Each row below holds a small network's activations on one input, seen along a few directions.
In each table, some parts of the input vary, and every possible input appears once, in random order.
A made-up example of a description, with smaller parts first: one of 4 places along a line, together with either a single point or one of 9 places around a ring or (one of 3 separate values, together with one of 8 places around a ring).
Shared parts are said once, and a part with two or three values counts as separate values.
In the rows, 128 means zero.

A family of inputs:
r1: [ 86 132 126 162 122 112 106 129 130 170 132 126 101]
r2: [122 128 147 140 144  79  97 124 150 149 128  82  97]
r3: [108 121  95 170 120 149 120 131 111 145 100 111  77]
r4: [152 128 138 139 150 103 106 130 142 139  96  38  71]
r5: [140 137 156  86 127 135 149 127 138 106 153 164 191]
r6: [124 135 120 117 108 165 149 130 108 122 139 186 160]
r7: [ 82 136 129 162 121 113 107 128 129 175 132 122 102]
r8: [139 119 127  85 125 158 167 120 130  66 148 168 212]
r9: [119 133 149 140 142  80  98 123 149 155 128  78  98]
r10: [139 118 127  82 124 162 166 121 131  64 148 166 213]
r11: [128 144 160 140 135  77  98 131 146 178 136 110  96]
r12: [126 127 126 114 124 127 139 125 124 112 152 175 167]
r13: [128 142 160 140 135  80  98 131 146 176 135 107  95]
r14: [152 120 111 152 139 130 110 138 120 142  83  62  47]
r15: [126 131 115 121 111 161 150 129 107 117 140 191 158]
r16: [149 125 113 152 137 131 110 137 119 147  83  58  48]
r17: [144 132 151  85 127 135 149 126 139  99 153 169 189]
r18: [154 125 135 140 152 101 106 130 143 135  97  41  69]
r19: [106 123  96 167 121 150 119 130 112 148 101 108  77]
r20: [125 147 163 138 133  81  97 131 146 182 135 104  97]
r21: [128 130 116 119 109 163 150 131 108 115 139 191 159]
r22: [133 115 103 107 117 170 165 125 109  78 142 189 190]
r23: [151 121 110 155 140 129 111 136 119 143  84  60  46]
r24: [123 129 147 141 144  75  97 123 150 152 128  85  98]
r25: [127 131 128 111 119 128 138 125 124 116 151 176 168]
r26: [128 126 127 110 123 128 138 127 126 110 151 177 169]
r27: [133 113 103 104 115 175 165 125 110  76 141 189 189]
r28: [156 124 135 140 151 100 106 131 143 133  96  44  69]
r29: [143 133 151  86 128 133 150 125 138 102 154 169 188]
r30: [135 123 130  86 124 160 167 121 129  69 147 162 214]
r31: [103 126  98 168 119 152 120 131 111 151 100 104  78]
r32: [ 84 133 126 163 123 110 107 128 129 172 133 125 101]
r33: [131 119 105 105 113 174 165 124 108  82 140 187 190]
- What is each input in this table made of? => one of 3 separate values, together with either one of 5 places around a ring or one of 6 places around a ring
- The inputs of r3 and r19 match in every part but the choice among 3 separate values. If r14 is changed in the same way as r3 into r19, which row does it become? => r23
- Change only the choice among 3 separate values in r6. List by row number the other rows that result. => r15, r21
- Change only the choice among 3 separate values in r8. List by row number the other rows that result. => r10, r30

A family of inputs:
r34: [179 114 127  69 127 149 159 133 121  73 150 181 187]
r35: [131 120  69 133 111 219 165 124  88  76  79 123 139]
r36: [140 166 167 146 136  82  94 144 126 203 122 115  73]
r37: [ 92 128 143 159 132  64 103 119 148 174 161 101 125]
r38: [180 144 168 112 147  94 105 144 141 164 112  67  66]
r39: [136 127 126  85 106 147 142 130 117 110 164 231 182]
r40: [143  97  83 170 134 159 127 128 122 115  77  74  52]
r41: [106 104  85 195 117 151 121 135 112 157 104 122  53]
r42: [ 85 146 177  94 131  98 120 115 165 130 171 175 194]
r43: [131 131 179  82 142 104 135 115 172  92 153 126 198]
r44: [124 124 143 131 156  65 107 121 152 128 138  52 126]
r45: [ 90 135  69 160  98 205 158 129  72 113 107 169 141]
- The inputs of r44 and r37 match in every part but one. If r40 is changed in the same way as r44 into r37, which row does it become? => r41
- What is each input in this table made of? => one of 2 separate values, together with one of 6 places around a ring
- Change only the choice among 2 separate values in r43. List by row number the other rows that result. => r42

A family of inputs:
r46: [118 109  73 151 117 185 149 129  97 102 102 133 112]
r47: [120 131 125  98 108 169 165 127 113  99 160 223 208]
r48: [146 128 113 166 140 120  98 139 119 162  77  47  22]
r49: [162 125 145  74 130 141 158 125 136  78 150 164 200]
r50: [157 122 138 132 154  93 106 127 147 129 102  48  79]
r51: [ 99 144 140 165 122  94  96 134 129 197 133 129  81]
r52: [117 127 141  97 126 129 147 119 143  99 160 160 199]
r53: [151 141 173 120 153  72 102 127 160 149 122  53 100]
r54: [110 140 136 175 129  95  88 133 132 197 109  86  43]
r55: [157 125 117  78 114 181 175 127 109  69 143 197 207]
r56: [101 128 143 148 139  79  97 123 150 157 136  90 107]
r57: [115 112  79 154 114 186 144 132  99 108  98 126 110]
r58: [111 133 140 107 117 119 140 123 131 116 173 207 197]
- What is each input in this table made of? => either one of 2 separate values or one of 5 places around a ring or one of 6 places around a ring
